Here are a small network's activations along a few directions, averaged over the inputs that share one value of a field.
Related values have similar rows: they may be neighbours, one step apart, or belong to one group.
In the rows, zero is written as 128.

Other fields vary at random and push rows far along one fixed direction, the same in every table; ignore that.

Values of POPU:
pebu: [134 124 116 164 141  89  68 151 143 139 147 125 126 181 118 101 132 185
 122]
zef: [ 61 130 165 104 230 150  99 156  52 136  41 159 111 179 148 125 194 127
 143]
vali: [207 123 169 119 121 127 107 145  98 111 126 131 112 123 135 138 113  88
 107]
ruvas: [113 147 142  59 127 128 168 111 106 160  88 176 131  81 155 142 154  90
 163]
pir: [151 138  87 179  29 103 179  71 222 148 222  93 149  92  98 118  77 152
 128]
rumo: [106 133 117 119 111 171 192  91 145 127 119 114 144  93 131 148 110  94
 132]
bekis: [136 153 177  35 229 167  91 161  14  94  20 189  92 137 189 155 173  29
 134]
vibo: [ 60 132 145  56 208 231 199 117  59 105  45 147 138 107 160 169 152  40
 145]
zineg: [134 148 102 121  92  47 123 129 139 183 142 168 124 120 135  97 136 171
 146]
nemok: [ 80 104 123 155 157 152 104 144 127 123 128 106 130 168 117 124 139 168
 131]
nud: [139 155 100 118  84  60 150 122 141 166 140 156 124  99 125 105 127 138
 144]
zozo: [ 83 105 122 174 153 170 140 155 142 107 133  86 148 147 104 127 115 158
 120]
fusa: [197 125 159  92 118 113 112 133 122  94 138 126 126 102 135 150 133  83
 103]
nuzi: [202 112  82 228  30  50  45 136 230 114 252  80 118 167  88  84  68 215
  96]
buk: [117  92 116 197  90 160 143  98 183 113 179  63 147 123  81 137  98 182
 104]
POPU is arranged as a line.
Question: A walk along POPU starts at zineg and steps to its neighbour nud. Put pebu, zef, ruvas, rumo in the order it reaches them.
Answer: ruvas, rumo, zef, pebu
Question: Which values are neighbours of zozo? Give them in the order they are listed.
Answer: nemok, buk
Question: Which values are neighbours of fusa? Give them in the order they are listed.
Answer: vali
Question: How many steps from neighbour to neighbour lead from pir to nuzi, at the fewest?
Answer: 8

Values of MONAR:
virub: [105 143 142  49 177 169 168 112  67 119  63 161 128  97 157 161 157  55
 137]
kuvev: [166 123 124 186  69  85  79 131 191 125 185 107 118 144 110 103 105 172
 119]
reg: [119 118 121 163 153 138  83 146 120 116 131 123 116 169 120 120 128 160
 122]
letir: [ 67 128 160  72 199 194 182 138  56 134  37 154 133 123 157 156 165  66
 146]
dop: [ 84 119 150 124 158 171 156 111 120 123 103 107 144 117 122 145 144 129
 131]
bado: [176 124 125 143  85  97  98 130 166 118 165 121 123 128 121 123 113 133
 116]
riku: [151 142 133 102 151 108 132 135  88 139 113 162 123 120 136 127 140 116
 127]
mis: [ 89 160 155  10 204 161 157 146  31 151  15 202 115 101 203 150 175  44
 172]
suz: [167 102  78 239  44  51  69 129 238 125 251  63 142 170  65  85  80 243
  94]
tipe: [155 123  92 194  42 105 156 102 202 129 217  79 139 109  90 110  73 162
 117]
MONAR is arranged as a line.
Question: Which values are neighbours of reg? Give them in the order they are listed.
Answer: suz
Question: Which values are neighbours of tipe? Give them in the order they are listed.
Answer: virub, letir
Question: How many steps from neighbour to neighbour lead from kuvev to dop, at the fewest?
Answer: 7
